Each row below holds a small network's activations on one input, seen along a few directions.
Each table varies a few parts of the input and shows all the possible inputs, shuffled.
A made-up example of a description, with smaller parts first: one of 6 places along a line, together with either a single point or one of 9 places around a ring or (one of 2 separate values, together with one of 5 places around a ring).
Shared parts are said once, and a part with two or three values counts as separate values.
In the rows, 128 means zero.

Other details of the inputs shift rows strongly along two fixed directions, in all tables alike. That doesn't count.

A family of inputs:
R1: [122  88  82 147 100 123 144 181 100 111 110]
R2: [ 67 121 202 145 128 113 155  25 127 124  70]
R3: [151 122  92  98 111  99 173 171 115 119  91]
R4: [151 162 121 123 162 141 111 151 153 137 138]
R5: [137 117 109 160 108 146  84 151 130 122 171]
R6: [150 148 114 112 137 135 109 137 144 125 151]
R7: [149 110  91  96 113  94 179 172 114 119  65]
R8: [148 165 121 120 148 136 119 150 145 133 153]
R9: [152 151 115 113 142 138 102 137 148 127 154]
R10: [129  98 112 104 113  87 193 145 110 119  31]
R11: [153  95  87  92 113  98 157 159 121 116  60]
R12: [ 46 146 226 215 122 152 109  31 127 132 166]
R13: [ 68 111 198 143 124 106 164  28 123 124  51]
R14: [ 69 109 190 135 111  99 175  35 114 117  58]
R15: [170 107 135  71 156 134 111 123 109 169 194]
R16: [ 60 125 215 197  94 153 103  34 126 130 151]
R17: [123 114  98 158 118 153  85 151 124 117 173]
R18: [107  92  87 149 107 127 141 168 103 116 124]
R19: [153 120  94 101 126 104 162 172 124 124  75]
R20: [154 117  96 104 134 107 158 171 128 126  67]
R21: [ 93  53  86 139  78 105 162 142  86 104  79]
R22: [139 132 122 162 105 153  96 166 131 133 168]
R23: [146 175 127 124 150 142 112 144 149 134 170]
R24: [160 147 164  91 184 154  98 116 122 182 232]
R25: [145 167 129 122 146 148  91 123 153 129 182]
R26: [150 158 122 119 153 146  91 132 156 131 159]
R27: [146 170 129 123 145 150  88 122 154 130 192]
R28: [149 164 121 121 154 138 115 150 148 135 147]
Each input here is: one of 2 separate values, together with either a single point or one of 4 places along a line or one of 9 places along a line.
- Changing only the choice among 2 separate values turns R28 into R14. The same change can be made to R7. Which row results? => R9

A family of inputs:
R29: [117 137 140 149 132 148  97 110 135 129 167]
R30: [132 125 118 124 129 126 132 139 125 128 126]
R31: [132 117 120 116 119 113 149 134 122 123  97]
R32: [127 111 118 119 118 114 150 136 117 124 101]
R33: [108 119 144 150 115 133 127 113 119 128 136]
R34: [132 115 120 114 118 112 149 133 121 124  99]
R35: [147 144 121 121 141 139 108 140 138 134 158]
R36: [144 146 120 124 142 141 108 142 141 133 156]
R37: [128 105 120 117 120 114 149 135 112 128 104]
R38: [109 161 163 152 151 150 102  93 147 135 163]
R39: [120 116 136 122 121 115 147 115 118 127 108]
R40: [125 147 150 134 145 144 107 108 138 138 161]
R41: [140 124 123 115 129 124 130 135 126 132 126]
R42: [128 109 119 117 119 113 150 135 114 125 104]
R43: [137 132 120 122 130 125 130 137 133 126 118]
R44: [134 127 119 122 129 126 132 138 127 128 125]
R45: [128 137 136 126 131 128 128 118 134 128 125]
R46: [125 119 115 141 112 130 127 146 122 123 132]
R47: [133 113 121 113 118 111 149 132 118 125 102]
R48: [136 130 120 121 129 125 131 138 130 126 122]
R49: [131 114 120 115 118 113 150 134 120 124 100]
R50: [123 134 135 131 133 130 129 121 131 128 128]
R51: [134 130 118 125 131 126 130 139 131 126 120]
R52: [145 140 122 122 143 141 107 141 136 137 159]
R53: [ 77 130 195 151 132 128 140  50 122 135 123]
R54: [ 87 130 176 144 127 123 145  69 123 129 113]
R55: [127 117 116 139 112 129 127 144 119 124 135]
R56: [127 117 112 135 117 130 120 139 127 119 126]
R57: [147 151 120 124 142 139 107 141 146 131 149]
R58: [135 129 119 122 129 126 131 138 129 126 122]
R59: [144 149 119 128 144 141 106 144 144 131 152]
R60: [104 146 156 159 136 153  93  93 141 130 170]
R61: [137 131 120 120 129 125 131 137 131 126 121]
R62: [145 149 119 127 143 141 106 143 144 131 151]
R63: [ 66 123 203 154 127 123 150  38 116 133 110]
R64: [140 127 122 115 128 123 131 134 128 129 126]
R65: [130 110 120 115 118 112 150 134 116 125 103]
R66: [147 148 121 121 141 139 108 140 142 133 154]
R67: [132 127 118 125 130 127 131 140 127 126 123]
R68: [134 140 115 146 126 146 102 152 136 126 161]
R69: [110 109 127 141 110 121 135 119 121 116 102]
R70: [135 124 120 120 129 125 132 137 124 129 128]
R71: [133 128 118 124 130 126 131 139 128 126 123]
R72: [133 123 119 122 129 125 132 138 123 129 129]
R73: [133 109 122 112 119 113 148 133 116 128 102]
R74: [126 114 117 124 120 114 149 138 120 122  95]
R75: [134 141 115 148 127 145 101 153 138 125 158]
R76: [130 130 139 121 132 128 127 117 129 133 131]
R77: [147 150 120 125 143 140 107 142 145 131 149]
R78: [124  95 114 128 107 118 138 133 112 121 107]
- Changing only one part turns R71 into R63. The same change can be made to R58. Which row results? => R52
- Changing only one part turns R75 into R33. The same change can be made to R74. Which row results? => R37
- Describe the family of inputs behind these rows. => one of 5 places along a line, together with either one of 2 separate values or one of 8 places along a line
- Which other rows does R69 become when the choice among 2 separate values takes its other values? List them by row number. => R75
- Which other rows does R60 become when the place on the line of 5 takes its other values? List them by row number. => R29, R56, R69, R78
- Which other rows agree with R46 in the place on the line of 5? List them by row number. => R30, R32, R34, R36, R44, R49, R54, R60, R66

A family of inputs:
R79: [141 103 101 118 108 117 134 152 117 121 112]
R80: [127 155 146 132 155 146 100 107 148 137 160]
R81: [145 122 104 125 125 135 110 152 129 127 147]
R82: [127 150 148 142 139 146 105 118 138 137 167]
R83: [128 119 118 131 129 135 117 135 124 127 139]
R84: [126 146 120 143 127 131 124 143 137 120 127]
R85: [144 113 103 105 131 115 141 150 124 125 100]
R86: [140 134 125 117 135 129 121 128 137 130 128]
R87: [145 118 106 109 119 114 148 154 120 126 108]
R88: [138 126 115 115 128 120 141 145 124 129 121]
R89: [136 130 128 128 124 130 125 138 128 131 137]
R90: [116 129 153 126 126 122 136  93 130 127 109]
R91: [129 129 125 131 137 134 126 140 124 134 139]
R92: [129 119 117 131 127 134 117 134 124 127 139]
R93: [130 120 118 130 124 133 117 134 126 127 139]
R94: [137 138 127 122 131 129 128 134 131 131 136]
R95: [125 150 147 143 142 147 105 118 138 138 168]
R96: [123 150 146 143 146 148 106 118 138 139 169]
R97: [126 150 147 142 141 146 105 118 138 138 167]
R98: [143 162 136 130 144 147  99 130 146 135 174]
R99: [142 123 112 111 132 121 132 140 130 127 113]
R100: [ 75 106 180 147 110 108 172  65 105 127  82]
R101: [122 137 119 149 123 136 122 147 133 123 128]
R102: [135 121 121 129 117 130 116 134 128 124 138]
R103: [136 118 125 112 118 115 141 125 126 123  97]
R104: [134 121 120 129 118 130 116 134 128 125 138]
R105: [ 67 104 164 163  97 115 158  73 114 110  77]
R106: [129 160 150 135 143 145 107 112 143 135 166]
R107: [144 118 105 109 121 114 149 155 120 126 108]
R108: [130 129 125 130 135 133 126 139 125 134 139]
R109: [105 134 146 149 126 125 134 100 136 115 101]
R110: [133 138 126 123 138 130 129 135 130 132 138]
R111: [ 74 133 202 148 128 122 145  33 127 129 102]
R112: [136 133 124 118 143 130 121 129 136 131 129]
R113: [141 117 104 110 126 114 149 156 118 126 108]
R114: [132 116 123 113 124 114 144 125 125 125  98]
R115: [130 120 117 130 126 133 117 134 125 127 139]
R116: [131 137 126 123 141 130 129 136 129 132 138]
R117: [140 102 100 118 109 117 135 152 117 121 112]
R118: [133  91 102 113 107 102 169 156 103 123  80]
- Changing only one part turns R97 into R111. The same change can be made to R96. Which row results? => R99
- Changing only one part turns R100 into R107. The same change can be made to R91. Which row results? => R116
- Describe the family of inputs behind these rows. => one of 4 places along a line, together with either a single point or one of 9 places along a line
- Which other rows does R93 become when the place on the line of 9 takes its other values? List them by row number. => R79, R81, R83, R92, R102, R104, R115, R117
- Start at R92 and move only the place on the line of 4, one step at a time. The first step leads to R108. Which rows follow, in order? => R113, R112
